Each row has a name. Each piece below is followed by the name of the row it came from, unless a question asks for something else. Each question is about the rows just above it. Places in a row count from 0.

q_678: [149 111 120 142 152 136 145]
q_338: [118 125 135 128 118 124 132]
q_568: [118 125 135 128 133 132 130]
q_642: [133  69 206 159 132 179 189]
q_140: [136  81 200 124 127 195 145]
How many entries does [118 125 135] have?  3
Number of entries in [149 111]:  2
Count the entries of [118 125 135 128 133 132 130]:  7
How many entries does [136  81 200 124 127 195 145] have?  7

q_464: [135  90 102 144 110 144]
q_475: [143  90 102 143 110 115]
q_853: [120 122 131  71 173 100]
q_516: [134 119 102 107 104 107]
Number of entries in [135  90 102 144 110 144]:  6
Where in the named rows is [71]?  q_853, 3
Number of entries in [120 122 131  71]:  4
[131] is at row and place  q_853, 2
Row and place of [120] in the named rows:  q_853, 0

q_205: [ 97 126 166 125 147 154]
q_17: [173 134 128  85  87 145]
q_51: [ 94 169 100 138  78 135]
q_382: [ 72 126 160  74  83 153]
q_671: [196 127 180 112 117 116]
[173] is at row and place  q_17, 0
Row and place of [153] in the named rows:  q_382, 5
How many entries does [ 97 126 166 125 147 154] have?  6
How many entries does [ 94 169 100] have?  3

q_544: [106  92  85 111 139  93 210 172]
q_811: [205 185  80 171 161 140 203 197]
q_506: [205 185  80 209 115  98 138 140]
q_148: [106  92  78 111 139  93 184 172]
Number of entries in [106  92  78 111 139  93 184]:  7
Row and place of [171] in the named rows:  q_811, 3
Row and place of [209] in the named rows:  q_506, 3

q_437: [170 165 166 137 186 127  78  91 155 156 125 145 196 138 112 136 150 165
 121  99  90 105 176 134 128 116]
q_292: [153  67 144 117  82 145  99 127  70 143  64 128  87 131 180 125  67 119
 153 143 126 108 113 122 132 152]
q_711: [143 153 155 202 152 132 134  51 137 108  98 111 152 146 120 135 176  85
 138 164  73 133 164 118 110 155]
q_281: [104 179 147 208 144 124 148  90 159 126 147 127 167 154  70 127 161 115
  86 111 106 144 115 160 163 134]
q_937: [109 148 105  60 149 114 132 195 146 150 188 132 139 114 108 138 124 191
  97 127 172 144 114 130 160 128]
q_142: [173 145 173 172 164 135  90  59 127 140  86 127 173 145 132 138 152 123
 139 104  69 111 175 123 121 145]
Number of entries in [143 153 155 202 152 132 134  51 137 108  98 111 152 146 120 135]:  16
Where in the named rows is [119]?  q_292, 17
Row and place of [188] in the named rows:  q_937, 10
Where in the named rows is [130]?  q_937, 23
[143 153 155 202 152 132 134  51 137 108  98 111 152 146 120 135 176  85
 138 164  73 133 164 118 110 155] is in which row?  q_711
Count the entries of [143 153 155 202 152 132 134  51 137 108  98 111 152 146 120 135 176  85
 138 164  73 133 164]:  23
Where in the named rows is [140]?  q_142, 9

q_200: [133 136 162 118]
q_723: [118 217  34 122]
q_71: [118 217 155 126]
Number of entries in [118 217  34]:  3
Row and place of [126] in the named rows:  q_71, 3
How many entries does [118 217 155] have?  3
Count the entries of [118 217]:  2
Where in the named rows is [122]?  q_723, 3
Number of entries in [133 136 162]:  3

q_79: [ 94 151 139 156 123 127 118 151 138]
q_343: [210  59 133 178  39 144 125 143 127]
q_948: [121 118 139 125  61 140 160 133 136]
q_760: [137  84 144 209 107 128 132 136 137]
q_527: [115  61 132 164 121 129 113 133 123]
q_987: [115  61 144 164 121 119 113 133 123]
Count the entries of [137  84 144 209 107 128 132]:  7
Number of entries in [137  84 144]:  3
How many entries does [115  61 132 164 121 129 113 133 123] have?  9
How many entries does [121 118] have?  2
Row and place of [143] in the named rows:  q_343, 7
Count the entries of [137]:  1

q_636: [ 91 139 163 155  97 148]
q_577: [140 144 132 147  73 158]
q_950: [196 132 154 120 147 113]
Where in the named rows is [120]?  q_950, 3
[91] is at row and place  q_636, 0
Count the entries of [140 144 132 147  73]:  5
Where in the named rows is [139]?  q_636, 1
Row and place of [113] in the named rows:  q_950, 5
How many entries does [140 144 132 147  73 158] have?  6
Row and place of [140] in the named rows:  q_577, 0

q_4: [189 134 126 126 138 157 126 114]
q_595: [140 113 213 115 111 125  81 128]
q_591: [128  80  38 125 121 127 127 124]
How many entries does [140 113 213] have?  3
Row and place of [81] in the named rows:  q_595, 6
Row and place of [124] in the named rows:  q_591, 7
Where in the named rows is [113]?  q_595, 1
Row and place of [115] in the named rows:  q_595, 3
Count the entries of [140 113 213 115 111 125  81 128]:  8
Where in the named rows is [157]?  q_4, 5

